A small network was shown many inputs. Here are its activations along a few directions, one row for each input.
Each table varies a few parts of the input and shows all the possible inputs, shuffled.
Descriptions start from the smaller parts, as in this example, which fits no table here: one of 4 places along a line, together with either a single point or one of 9 places along a line or (one of 3 separate values, together with one of 8 places around a ring).
Shared parts are said once, and a part with two or three values counts as separate values.

Table:
R1: [  2  30 -45  -6   8 -29   5  51 -13  13  18  31 -17  18]
R2: [  9 -25  45  -5  -7  26  -8 -58  21 -22 -14 -31   8  -5]
R3: [-18  15 -45   7  13 -26   8  53 -28  22   5  23   5  -2]
R4: [ 12  26 -11 -25  10  22  24 -21  -2 -21  32  -8  11  32]
R5: [ 17  36 -22 -32   0   4  19   9   4 -14  31  13  -8  37]
R6: [ 39   2  22 -22 -25   8 -17 -17  38 -11  -7   2 -34  13]
R7: [-16 -40  38  26  -1   3  -9 -16  -6   8 -25 -19  16 -39]
R8: [-40  -5  -4   8  18  17  31 -25 -27 -16  17 -19  40  -4]
R9: [ 23   0   1   8 -17 -24 -31  29  26  18 -19  19 -39  -6]
R10: [-14 -30  15  32  -9 -14 -24  11  -2  21 -32  -3   4 -36]
R11: [-16  13   1 -11  13  24  25 -34 -13 -24  26 -21  32  17]
R12: [-35  -1 -37  16  14 -21  13  31 -41  18   7   9  26 -13]
R13: [-39  -8 -13  14  21  -3  29   6 -42   7  13  -9  39 -14]
R14: [ 15  40 -36 -21   9  -9   8  34   0   4  23  30 -21  36]
R15: [ 39  10  10  -9 -20  -3 -30   8  34   5 -12  21 -46   8]
R16: [ 31  -9  34 -17 -12  28 -11 -43  32 -20 -12 -22 -15  15]
R17: [  6 -14   4  23 -12 -21 -29  29  11  26 -30  14 -17 -29]
R18: [-15 -41  42  15  -1  19  -3 -48   8 -14 -22 -29  17 -28]
- The inputs of R3 and R17 match in every part but one. If R1 is changed in the same way as R3 into R17, which row does it become? => R9
- Describe the family of inputs behind these rows. => one of 2 separate values, together with one of 9 places around a ring

Table:
R19: [ -7 -34  43  13  -6  19  -8 -45  12 -12 -20 -27  11 -24]
R20: [-10   4 -20   8   6 -15   3  29 -19  16   1   9   6  -5]
R21: [-17   3 -17  12   6 -14   3  25 -16  11   2  13   3  -8]
R22: [ 12   3  -7   1  -7 -14 -13  21   6  14  -8  11 -15  -2]
R23: [ 16   7   6  -8  -7   3  -8  -2  17  -6   0   8 -20   9]
R24: [ 23   8   3 -12  -7   2  -8   2  15   0  -1   4 -17  12]
R25: [-11   9 -18  -3  10  -3  16   9 -19   2  14  -1  16   7]
R26: [  8  13  -6 -15   3   8  10  -8   0  -8  13  -4   4  18]
R27: [  5   2  -5   5  -7 -13 -13  17   9   8  -8  15 -18  -5]
R28: [  0 -33  40   9  -6  17  -8 -41  10  -6 -21 -30  14 -19]
R29: [  0  12  -3 -11   3  10  10 -12   2 -14  14  -1   1  14]
R30: [-19   8 -16   1  10  -1  16   5 -17  -4  14   3  13   3]
- Describe the family of inputs behind these rows. => one of 2 separate values, together with either a single point or one of 5 places around a ring
- The inputs of R25 and R30 match in every part but the choice among 2 separate values. If R26 is changed in the same way as R25 into R30, which row does it become? => R29
- Change only the choice among 2 separate values in R21. List by row number the other rows that result. => R20
